A small network was shown many inputs. Here are its activations along a few directions, one row for each input.
Each table varies a few parts of the input and shows all the possible inputs, shuffled.
A made-up example of a description, with smaller parts first: line(4) and (point or line(9) or (values(2) and ring(8))).
Shared parts are said once, and a part with two or three values counts as separate values.
(in the rows, 128 means zero)

Other details of the inputs vary at random and push rows far along two fixed directions, the same in every table; ignore that.

Rows:
R1: [137 149 103  95  78 119 133 135  93  99 103  80 134 122]
R2: [122 127 123 141 125 120 126 118 132 125 127 136 134 134]
R3: [131 137 109  78  81 112 109 139  94  91 118 101 137 126]
R4: [127 128 119 136 135 139 140 123 132 132 124 119 125 119]
R5: [126 127 123 136 128 121 126 124 132 136 130 128 128 120]
R6: [132 128 133 129 132 129 128 129 128 144 134 126 121 125]
R7: [141 152 115  88  78 112 127 140  97 100 112  85 134 124]
R8: [126 131 125 145 124 115 130 122 129 134 124 129 133 131]
R9: [124 127 120 135 129 122 128 123 136 133 131 128 131 118]
R10: [121 121 122 128 130 130 119 118 132 122 134 138 132 129]
R11: [125 128 121 134 131 125 131 121 139 131 132 128 131 116]
R12: [141 148 112  77  81 117 123 144 100 100 118  84 130 115]
R13: [126 126 129 140 125 120 123 121 123 131 127 136 129 139]
R14: [121 122 121 126 133 133 123 122 139 127 135 133 130 116]
R15: [126 129 121 141 128 137 137 116 127 125 120 124 128 134]
R16: [121 122 121 127 132 130 121 123 136 130 134 135 130 117]
R17: [128 129 132 139 126 124 123 122 123 136 128 134 126 141]
R18: [134 134 135 138 128 127 134 125 127 142 127 123 125 135]
R19: [124 122 122 129 135 146 131 119 129 121 127 128 127 130]
R20: [124 131 122 145 124 116 132 119 133 132 125 129 135 128]
R21: [132 131 137 134 129 131 128 123 125 135 129 129 123 141]
R22: [131 128 129 133 130 125 126 129 127 143 131 128 123 124]
R23: [123 122 124 128 132 129 118 125 132 133 134 134 127 120]
R24: [134 130 134 128 133 133 130 128 131 143 134 123 120 125]
R25: [129 124 131 122 133 141 123 120 131 124 137 131 126 133]
R26: [130 124 134 120 134 137 121 129 127 140 137 131 120 124]
R27: [126 121 127 126 132 130 118 126 128 134 134 134 125 121]
R28: [125 119 129 129 131 130 117 122 125 127 134 139 128 134]
R29: [128 130 125 133 133 130 133 123 137 132 133 124 127 119]
R30: [129 125 130 121 136 142 125 126 135 131 138 128 123 121]
R31: [131 125 135 119 135 141 123 129 130 139 137 127 119 124]
R32: [125 132 123 143 125 119 135 118 136 129 125 128 135 126]
R33: [129 123 135 123 133 136 120 125 124 132 137 136 123 137]
R34: [135 135 135 139 129 129 136 123 130 138 127 123 126 132]
R35: [123 128 126 142 124 119 122 117 127 129 126 135 132 137]
R36: [121 121 122 126 130 133 122 116 135 120 134 136 133 128]
R37: [128 123 130 124 133 134 118 129 127 139 135 133 122 123]
R38: [130 133 130 143 124 119 130 125 124 141 125 128 128 135]
R39: [122 128 124 139 126 123 128 116 135 123 127 134 134 132]
R40: [128 130 128 144 124 116 129 123 126 136 125 130 131 133]
R41: [131 126 134 120 137 143 125 127 132 136 137 127 120 122]
R42: [128 125 127 136 130 122 126 126 129 138 131 130 126 122]
R43: [134 132 133 129 134 135 132 126 133 140 133 122 121 122]
R44: [131 124 136 122 134 140 122 123 126 132 137 132 122 137]
R45: [125 123 120 128 137 147 131 124 131 129 127 124 124 118]
R46: [126 126 149  91 134  91 166 235 123  58  80 139 151 132]
R47: [118 109 169 152 195 102 187 227 164  98  91 180 147 133]
R48: [124 123 127 125 134 138 125 119 133 121 135 134 129 131]
R49: [131 125 135 121 135 142 124 123 129 128 136 131 123 134]
R50: [130 131 133 135 128 132 130 120 131 127 129 130 127 137]
R51: [127 122 132 127 133 133 118 125 124 132 134 139 125 136]
R52: [132 133 134 139 127 123 132 125 125 143 127 126 125 135]
R53: [132 132 136 134 129 133 129 119 129 132 129 128 124 138]
R54: [125 125 126 124 135 139 125 123 136 129 136 129 126 118]
R55: [130 129 135 135 128 127 125 123 123 136 129 132 124 141]
Each input here is: ring(5) and (point or ring(10)).
The inputs of R23 and R5 match in every part but the ring(5) part. If R37 is changed in the same way as R23 into R5, which row does it become?
Answer: R22
The inputs of R30 and R25 match in every part but the ring(5) part. If R14 is changed in the same way as R30 into R25, which row does it become?
Answer: R36
Which other rows does R20 become when the ring(10) part takes its other values? List them by row number.
Answer: R7, R8, R18, R32, R34, R38, R40, R47, R52
Which other rows agree with R39 in the ring(5) part? List them by row number.
Answer: R2, R13, R15, R17, R21, R35, R46, R50, R53, R55
A walk changes only the ring(5) part. It starts at R15 and steps to R1. List the rest of the walk in order.
Answer: R4, R45, R19

Rows:
R56: [126 139 106 119 101 123 132 123 121 105 110 104 136 121]
R57: [116 103 152 154 198 145 142 149 177 149 147 173 125 110]
R58: [127 121 171 137 176 162 133 135 161 145 143 164 115 147]
R59: [120 108 132  90 145 119 136 200 123  95 111 145 134 121]
R60: [143 138 115  68  83 141  99 140  75 104 120  89 118 122]
R61: [130 149  98 141  70 121  83  39 106 153 150  99 124 131]
R62: [122 103 145 107 155 132 133 178 125 113 113 153 124 131]
R63: [125 141 109 104  83 100 120 140 107  88 106 111 148 126]
R64: [124 117 159 191 177 113 150 137 156 163 130 170 126 146]
R65: [117 123 128 121 133 102 152 179 135  82  94 142 152 124]
R66: [134 136 129 109 118 109 162 180 114  98  93 107 139 123]
R67: [127 133 132 163 125 112 121 101 132 152 135 139 127 141]
R68: [120 117 120 124 141 143 113 111 140 149 150 137 123 114]
R69: [135 131 136 189 148 135 132  80 144 189 148 137 116 145]
R70: [140 144 131 110 108 107 153 168 105 112 101 103 135 130]
R71: [130 147  88 162  94 162 104  11 125 174 159  89 109 122]
R72: [122 104 140 147 167 143 134 112 149 119 149 163 135 150]
R73: [147 148 113  66  83 134 105 121 108 114 143  79 118  99]
What do these inputs look like to the network?
Answer: values(2) or line(6) or ring(10)
Which of the alternatives is R59?
Answer: line(6)
List by row number the other inputs of the same sort as R58.
Answer: R72
